+1.10 -2.88 -5.28 -4.65 -1.49 +2.50 +5.22 +4.82 -4.61 -2.34  j_393
+0.89 +3.72 +4.46 +2.81 -0.35 -3.34 -4.41 -3.27 -0.18 +2.78  j_426
-5.48 -8.62 +1.20 +9.19 +2.94 -7.73 -6.81 +4.57 +8.92 -0.36  j_676
+1.10 +4.15 -5.28 -4.65 -1.49 +2.50 +5.22 +4.82 +1.74 -2.34  j_370
+1.51 +7.60 -2.26 -7.31 +3.40 +7.00 -4.07 -6.61 +4.83 +5.96  j_493
+4.10 -5.16 -0.30 +5.45 -3.53 -2.76 +5.59 -1.48 -4.60 +4.88  j_537
+2.25 -3.74 -6.36 -3.19 +2.91 +6.44 +4.04 -1.89 -6.16 -4.74  j_291
+5.91 +3.83 -1.82 -5.84 -4.07 +1.49 +5.78 +4.34 -1.17 -5.52  j_810
tags:
+4.84 -> j_868
+1.74 -> j_788
+4.82 -> j_28
-4.61 -> j_71
-4.62 -> j_322
-1.17 -> j_807
-4.60 -> j_554
+8.92 -> j_607
-1.16 -> j_279
-4.07 -> j_531
+4.83 -> j_453
key j_493 8:  | j_453
which: +1.51 +7.60 -2.26 -7.31 +3.40 +7.00 -4.07 -6.61 +4.83 +5.96 | j_493
loc: -4.60 | j_537, 8
which: +1.10 -2.88 -5.28 -4.65 -1.49 +2.50 +5.22 +4.82 -4.61 -2.34 | j_393

+2.18 -0.29 -1.96 +1.92 -0.07 -0.12 +4.61 -2.72 +0.90 -4.32 -0.43 -0.69 -1.66 +1.40 -2.01 -> j_267
-2.09 -3.92 -2.34 +3.75 +0.00 +0.51 +4.63 -4.07 -2.72 -0.35 -0.30 -2.98 -0.42 +1.07 -3.01 -> j_579
+2.63 +2.69 -3.80 -0.44 +0.94 +2.08 +1.01 -0.77 +2.17 -0.04 -0.53 -0.44 -0.28 -0.15 -2.01 -> j_854
+1.32 -0.37 +0.10 +0.19 +0.33 -3.56 +2.39 +1.88 +0.74 -7.25 +0.43 +0.06 -0.63 +1.76 +5.13 -> j_592
+4.67 +6.51 +2.04 -3.46 +0.31 -0.54 +1.41 -3.09 +4.38 +0.42 +0.56 +2.86 +2.68 -2.30 -4.98 -> j_696
+5.67 +5.57 +2.04 +1.48 -0.24 -0.19 -3.45 +3.54 +5.70 +3.69 +0.53 +3.57 -2.57 +1.21 +1.45 -> j_793
-2.62 +0.43 +2.48 +1.27 -0.04 +2.50 +0.12 -5.94 -0.70 -1.22 +1.35 +1.44 +4.94 +1.43 -6.66 -> j_573
-2.36 +1.20 -2.78 +1.94 -0.65 -5.12 +0.42 +1.11 -2.29 +0.99 -1.20 -1.59 -0.78 -0.59 +0.23 -> j_77
which: +4.67 +6.51 +2.04 -3.46 +0.31 -0.54 +1.41 -3.09 +4.38 +0.42 +0.56 +2.86 +2.68 -2.30 -4.98 | j_696
loc: +1.21 | j_793, 13
len: -2.62 +0.43 | 2
key -> tag
-2.34 -> j_415
+1.88 -> j_41
+1.89 -> j_460
+0.10 -> j_918
+0.09 -> j_188
+2.48 -> j_839
+2.04 -> j_939
-3.56 -> j_590
+2.03 -> j_911
key j_592 2:  | j_918

-1.04 +0.92 -1.63 -0.64 +0.49 +0.31 -2.27 -0.62 +4.38 +1.89 +3.03 +1.77 -1.25 -1.68 -6.69 +3.15 +0.59 -0.83 -1.81 -0.57 -6.47 +1.79 -0.32 -4.16 -0.28 -0.05 -2.47 -0.61 -3.72 -0.98 -3.09 -4.51 -2.69 -7.63 -2.82 -2.09 -0.70 +3.57 +1.36 +7.04 -1.39 -3.18 -5.18 -1.27 -3.86 +2.33 -0.11 : j_4
-3.42 +0.40 -2.68 +1.18 +0.02 -0.19 +1.41 +2.91 -0.62 +1.67 +2.41 +1.01 -0.51 +0.07 -2.15 -2.73 +1.73 -1.93 -0.31 +1.94 -2.26 +1.83 +2.28 -0.17 -0.56 +0.07 +0.17 +1.30 -0.96 +2.18 -1.23 +0.28 +0.40 -2.10 -0.48 -1.11 -0.61 +0.67 +0.86 +0.94 +0.79 +1.52 -0.59 -1.52 -0.34 +2.65 +0.73 : j_497
+1.93 +5.07 +3.60 +2.85 -0.76 -1.11 -3.81 +2.78 -0.48 -3.11 +6.09 -1.20 -1.82 -1.75 -3.72 -1.12 +1.14 -2.06 +0.41 +1.76 -0.96 +0.52 -0.91 -4.18 +6.18 +0.07 +0.17 +1.30 -0.96 +2.18 -1.23 +0.28 +0.40 -1.61 -0.08 +1.11 -1.56 +1.18 +2.02 +0.49 -0.75 -3.06 +1.61 +1.11 -0.53 +3.31 -1.34 : j_605
+1.93 +5.07 +3.60 +2.85 -0.76 -1.11 -3.81 +2.78 -0.48 -3.11 +6.09 -1.20 -1.82 -1.75 -3.72 -1.12 +1.14 -2.06 +0.41 +1.76 -0.96 +0.52 -0.91 -4.18 +6.18 +1.82 -1.25 -3.16 +0.28 -0.56 +5.47 -0.14 +1.32 -1.67 -1.81 +2.31 -0.69 -0.26 +4.46 +2.64 -1.26 +1.24 +2.04 +0.77 +6.50 -0.39 +2.02 : j_402
+0.42 +0.58 +2.32 +1.79 -3.24 +1.31 +1.67 -7.08 +1.29 +2.59 -5.42 +2.13 +2.40 +0.53 +4.33 +1.19 -2.41 +3.26 -3.39 +4.20 -0.44 +0.04 -2.78 +0.08 +0.87 +0.81 +3.89 +0.50 -2.28 +0.00 +2.34 -0.26 +1.62 -1.27 +1.36 +2.77 +3.37 +1.66 +1.47 +1.87 -3.39 +3.80 -2.60 +3.23 +5.67 +3.39 +0.72 : j_404
which: +1.93 +5.07 +3.60 +2.85 -0.76 -1.11 -3.81 +2.78 -0.48 -3.11 +6.09 -1.20 -1.82 -1.75 -3.72 -1.12 +1.14 -2.06 +0.41 +1.76 -0.96 +0.52 -0.91 -4.18 +6.18 +1.82 -1.25 -3.16 +0.28 -0.56 +5.47 -0.14 +1.32 -1.67 -1.81 +2.31 -0.69 -0.26 +4.46 +2.64 -1.26 +1.24 +2.04 +0.77 +6.50 -0.39 +2.02 | j_402
Table of tags by key:
+0.94 -> j_954
+1.87 -> j_654
+2.64 -> j_897
+7.04 -> j_520
+0.49 -> j_506
+1.30 -> j_238
key j_497 39:  | j_954
which: +1.93 +5.07 +3.60 +2.85 -0.76 -1.11 -3.81 +2.78 -0.48 -3.11 +6.09 -1.20 -1.82 -1.75 -3.72 -1.12 +1.14 -2.06 +0.41 +1.76 -0.96 +0.52 -0.91 -4.18 +6.18 +0.07 +0.17 +1.30 -0.96 +2.18 -1.23 +0.28 +0.40 -1.61 -0.08 +1.11 -1.56 +1.18 +2.02 +0.49 -0.75 -3.06 +1.61 +1.11 -0.53 +3.31 -1.34 | j_605
len: +1.93 +5.07 +3.60 +2.85 -0.76 -1.11 -3.81 +2.78 -0.48 -3.11 +6.09 -1.20 | 12
loc: +2.64 | j_402, 39
which: -3.42 +0.40 -2.68 +1.18 +0.02 -0.19 +1.41 +2.91 -0.62 +1.67 +2.41 +1.01 -0.51 +0.07 -2.15 -2.73 +1.73 -1.93 -0.31 +1.94 -2.26 +1.83 +2.28 -0.17 -0.56 +0.07 +0.17 +1.30 -0.96 +2.18 -1.23 +0.28 +0.40 -2.10 -0.48 -1.11 -0.61 +0.67 +0.86 +0.94 +0.79 +1.52 -0.59 -1.52 -0.34 +2.65 +0.73 | j_497

+1.22 -1.99 -2.65 -1.28 +3.99 -1.05 -0.85 -3.62 -1.58 -2.42 -2.22 +1.01 -3.62 -0.21 -0.88 -4.12 -1.51 +1.23  j_979
+7.67 -1.99 -2.65 -1.28 +3.99 -1.05 -0.85 -3.62 -1.58 -2.42 -2.22 +1.01 -3.62 -0.21 -0.88 -4.12 +1.61 -0.71  j_117
+5.15 -1.99 -2.65 -1.28 +3.99 -1.05 -0.85 -3.62 -1.58 -2.42 -2.22 +1.01 -3.62 -0.21 -0.88 -4.12 -1.51 +1.23  j_459
which: +5.15 -1.99 -2.65 -1.28 +3.99 -1.05 -0.85 -3.62 -1.58 -2.42 -2.22 +1.01 -3.62 -0.21 -0.88 -4.12 -1.51 +1.23 | j_459
key -> tag
-0.21 -> j_189
+1.23 -> j_276
-0.70 -> j_467
+1.22 -> j_136
-0.71 -> j_770
-0.20 -> j_319
key j_117 17:  | j_770
which: +7.67 -1.99 -2.65 -1.28 +3.99 -1.05 -0.85 -3.62 -1.58 -2.42 -2.22 +1.01 -3.62 -0.21 -0.88 -4.12 +1.61 -0.71 | j_117

-0.47 -1.66 +1.38 +0.30 +1.92 +4.74 -3.81 -0.11 -1.25 +2.32 -0.76 -0.60 +0.19 +1.19  j_791
-0.47 -1.66 +1.38 +0.30 +1.92 +4.74 -3.81 -0.11 -1.25 +2.32 -0.76 -0.60 +4.28 +1.19  j_673
-0.52 -1.37 +0.92 +0.27 +1.48 +3.48 -2.75 -0.06 -0.89 +1.69 -0.56 -0.60 +3.47 +0.89  j_645
-6.50 -0.87 +4.56 +0.55 -3.37 -3.87 +1.35 +3.54 +4.86 -0.52 -5.46 +0.29 +0.97 -2.03  j_569
+0.53 +1.77 -1.26 +1.49 -1.52 -3.24 +3.87 +1.00 +1.51 -3.88 +0.56 +0.19 -2.79 -1.05  j_106
loc: +1.49 | j_106, 3
which: -0.47 -1.66 +1.38 +0.30 +1.92 +4.74 -3.81 -0.11 -1.25 +2.32 -0.76 -0.60 +0.19 +1.19 | j_791
loc: -2.75 | j_645, 6
tags:
+4.55 -> j_967
+4.56 -> j_451
-2.04 -> j_20
-0.52 -> j_517
+1.19 -> j_649
-2.03 -> j_288
-0.53 -> j_908
-2.02 -> j_124
key j_569 13:  | j_288
loc: +0.55 | j_569, 3
loc: +1.48 | j_645, 4

